These are the activations of a small network on made-up records, seen along a few directions, one row for each record.
After each row come some of the record's fields: L, Y, D, C.
A field that a record lacks is left out.
The largest differences between rows may come from other fields.
Random noise pushes rows far along 4 fixed directions. That doesn't count. These rows show it; they differ only by the noise:
[ 225   -9  250  -67  329  208  131  -72  -73 -201   15 -161   86  -71
  154  168 -115 -109]
[-100  -19 -270  154  -75  223 -175 -294  -94  277  -48  279   76  -65
 -148   14  107  105]
[  85  -43 -324  238 -236  126  -27 -123  215   62 -124  113  339  389
  138  356  -56  100]
[ 118   31  -26  -21   32  182   -4  -68   40 -104  -33  -61  175  204
  137  242   42   12]
[  47 -123  149 -219 -412 -259   96   45 -153 -134 -150 -172  257  -71
 -218  -50  144  -15]
[ 140  280   68 -339  239  388 -127   70   68 -369   89 -282   63  539
  375  388  340   22]

[ 261  137  127 -320  604  415 -254   18  241 -345  183 -325   -5  466
  439  324  313   50] : L: l4 / Y: y3 / C: c3
[-148  148   45 -358  573  648   46 -137 -493  -92  274  -95 -475 -344
  -11 -226  323 -224] : L: l1 / C: c2
[  37  151  158  240  308   65  450  217  -10 -126   45  -20 -276  -42
  320  135 -556 -236] : L: l3 / D: d1 / C: c3
[ -78 -138 -193   65  -45   -9  -54 -105  -24  154   21   81   18 -169
 -188 -184   88   20] : L: l4 / Y: y3 / D: d2 / C: c1
[ 241 -159   20  150  504  309   30 -187   61  -53   53   -3   36  -29
  184  186 -135  -21] : L: l1 / D: d2 / C: c3
[ 207  -37  -50  325 -122  -83  221   51  337 -108  -78   -1  345  256
  282  390 -427  -51] : L: l1 / D: d1 / C: c2
[  54 -169  246 -161    2 -281  554  338 -202 -249   13 -298 -232 -285
  -34 -301 -272 -283] : L: l2 / C: c3
[  25  302 -224  115   36  327   27  116  238 -137   41  -35    8  614
  449  452  -65   -4] : L: l3 / D: d2 / C: c2
[-223   -3   67  -70 -241 -153   46  -60 -298  179  -47   96  -89 -410
 -350 -346   44  -81] : L: l4 / Y: y2 / D: d1 / C: c2
[-204   78   85  -25 -362 -257  -12   17 -186  103 -103  156  -14 -261
 -258 -123   49   13] : L: l4 / Y: y3 / D: d1 / C: c3
[-224  235 -177  320  -85   17   23   11  -27  236  -26  355 -213   -1
   44   50 -225   45] : L: l3 / D: d1 / C: c3
[ 114 -125 -148  290 -230 -135   44  -28  216   15 -154  145  282  137
   64  286 -205   86] : L: l4 / Y: y1 / D: d2 / C: c3
[ -29 -104 -180   30   70  -56 -185  -68  209  202   95  -17   11   65
  -76 -242   54   68] : L: l3 / C: c2
[ -78    6   20  -77 -319 -142   74   41 -109  -40  -57  -20   86  -88
 -136  -21   77  -27] : L: l4 / Y: y3 / D: d2 / C: c2
[  64  -32 -155  385 -200   34  414   88  127  -55 -117   83  125  173
  254  342 -513 -158] : L: l2 / D: d1 / C: c2
[ -93  341  -35  125  423  438 -153 -151  -69   89  115  294 -202  -41
  182  175  -25   32] : L: l1 / D: d1 / C: c1
[ 137  -78 -161 -114  127   31 -150   60  282  -36   93 -207   78  409
  144  -44  164  116] : L: l1 / C: c1
[ 117 -270 -140  389   71  117  453 -106  -38   44  -61  103  103 -237
   55  117 -502 -204] : L: l1 / C: c1
[ 178  -42 -135 -145  381  372 -315 -164  210  -70  150 -143  126  385
  194  169  343  129] : L: l1 / C: c1
[-124   62   45 -168  -65  -23  215  167 -230  -86   44 -135 -255  -50
  -45 -169   68 -113] : L: l1 / C: c3
[ -75  237  -70  -62  -29  126 -225   25   94  -32   49   88  -31  281
  149  176  183   96] : L: l2 / D: d1 / C: c2
[  59  109   30  210  189  164 -118 -162  115   70    3  202   84  -18
  153  256 -169   36] : L: l4 / Y: y3 / D: d1 / C: c2
[ -30  138 -155  273  250  148 -114  -52  201  135   53  242  -77   78
  173  125 -165   63] : L: l4 / Y: y2 / D: d1 / C: c3
[  94 -145  -17  -32 -214 -137  534  283   -9 -258  -43 -262   21  118
  144   19 -281 -249] : L: l2 / C: c2
[  15  175  157 -243   67  188  -10   81 -138 -287   14 -113  -42  141
  138  251  217  -35] : L: l2 / D: d2 / C: c1
[ 145  302  147 -165  565  412  -91   91   96 -258  188 -218 -174  371
  442  267   68  -22] : L: l3 / C: c1
[ 194  108  214  109  586  196    6   -9  175 -101  113  -54 -108   88
  344  174 -275  -48] : L: l3 / D: d1 / C: c3
[ 168  -85 -174  522  370   65 -218 -227  453  306  -22  285  164  159
  215  209 -381  180] : L: l4 / Y: y2 / D: d1 / C: c3
[ 208  -84   59  100  266   12 -106  -36  295  -53   -2  -65  174  154
  172  170 -113   63] : L: l4 / Y: y2 / D: d2 / C: c1
[-318  499   35 -277 -101   82 -328  111 -137   26   84   91 -303  247
   21  -17  419  124] : L: l3 / D: d1 / C: c2
[ -22  120  467  -24  165 -136  448  197 -400 -133  -18  -44 -304 -563
  -57 -193 -396 -264] : L: l3 / D: d1 / C: c1
[-198   76 -231  -61 -243   24   81  123  -69    9    0  -26 -133  195
   -9  -13  156  -26] : L: l4 / Y: y2 / C: c3
[  68  147  175 -242  331  297  -92  -45  -90 -192  120 -182  -65   40
  139  126  213  -48] : L: l4 / Y: y3 / D: d2 / C: c2
[-207  109  -91   15 -228 -132  -33   52  -93  165   15  128 -144 -101
 -153 -230   19   18] : L: l3 / D: d1 / C: c2
[  43   30  105 -359   18 -114  -21  261  104 -236   87 -384  -81  292
   92 -116  235  -13] : L: l3 / C: c3
[-354  504  -66 -479 -282   93 -439  146 -189  -23   82    0 -260  339
  -74  -87  721  197] : L: l3 / D: d1 / C: c2
[   4 -154   67 -310 -271 -265  148  200  -85 -204   -4 -310   29   12
 -153 -192  232  -57] : L: l1 / D: d2 / C: c3
[ -27  240  386 -101  477  205  -47  -58 -256  -75   95   68 -306 -342
   72   13  -43  -91] : L: l4 / Y: y1 / D: d1 / C: c3
[-137  -30 -162 -252  -34   -3  -15  151  -49  -34  128 -143 -240   58
  -79 -284  280  -21] : L: l2 / C: c3

Which values does each new row have?
[ 146 -364  120   75  357  -30  220  -76 -113   39   56  -84 -122 -498
 -146 -328 -260 -146] : L: l2 / D: d2 / C: c3
[-118 -223 -231  359  115  -73  -78 -218   39  454   31  297 -129 -352
 -251 -349 -213   46] : L: l3 / D: d2 / C: c3
[ -50   43 -107 -231 -295  -19 -231   13   28  -75  -60  -79  127  313
  -45  115  437  140] : L: l4 / Y: y3 / D: d2 / C: c3
[ 193 -187   43  213    3  -18  264  -20   24 -101 -102  -10  175 -102
   77  212 -331  -93] : L: l4 / Y: y1 / D: d2 / C: c1
[-193  107 -397  235 -114   21 -156   -5  219  260   25  221  -61  249
   36   -8   15  119] : L: l4 / Y: y2 / D: d1 / C: c3
[-145 -166 -198  512 -242   57  313 -243 -283  340 -166  455  -14 -552
 -254  -47 -468 -135] : L: l2 / D: d2 / C: c2
[  79  -25 -533  121  -12  335  -28   38  380  -95   72  -49  132  684
  367  389  100   66] : L: l2 / C: c1
[ -12  -35 -294  127  462  447  -63 -148  131  152  217   55 -239   95
  188  -44  -45  -51] : L: l2 / C: c2
[-146 -164   95  271 -441 -428  195  -85 -230  326 -177  267   54 -564
 -422 -310 -338  -39] : L: l1 / D: d1 / C: c2
[-100  153  116 -383 -196  125 -105  -32 -324 -158  -21 -112   31  -58
 -148   20  456  -12] : L: l4 / Y: y3 / D: d2 / C: c2
[ 169  -86  134  198   31  -40  175  -26   68  -49  -84   26  161 -132
   98  173 -349  -69] : L: l4 / Y: y3 / D: d1 / C: c2
[ -55   50   85  -63 -266 -145  329  224 -110 -147  -49 -181  -65   75
   38    2 -125 -158] : L: l3 / C: c2
[ 108 -300 -259  225  158   47  -36 -173  245  208   44    1   87  127
   23  -57 -120   31] : L: l3 / C: c3
[-123  274   73  103   59  -15 -304  -97    6  213    1  271  -62  -19
  -31   21   17  170] : L: l3 / D: d1 / C: c1
[   6 -226 -198  416  -97   46  -38 -343  -17  321 -129  351  220 -216
 -179   88 -187   78] : L: l1 / D: d2 / C: c1
[  -1 -164  -11   25  130   19   86  -60  -54   86   88   -8  -97 -304
 -117 -253 -110 -105] : L: l2 / C: c2
[ 366 -335  -72  450  318  -46  142 -111  497   76  -11  -66  270  211
  289  208 -551  -28] : L: l3 / C: c3
[  29   15  -65 -257 -455 -137  -95  135  116 -260 -116 -201  279  539
   71  295  395  108] : L: l1 / D: d2 / C: c3
[-244  281  -85 -105 -258 -114 -190  150  -51   75    9  124 -182  148
  -62  -96  237  142] : L: l3 / D: d1 / C: c3
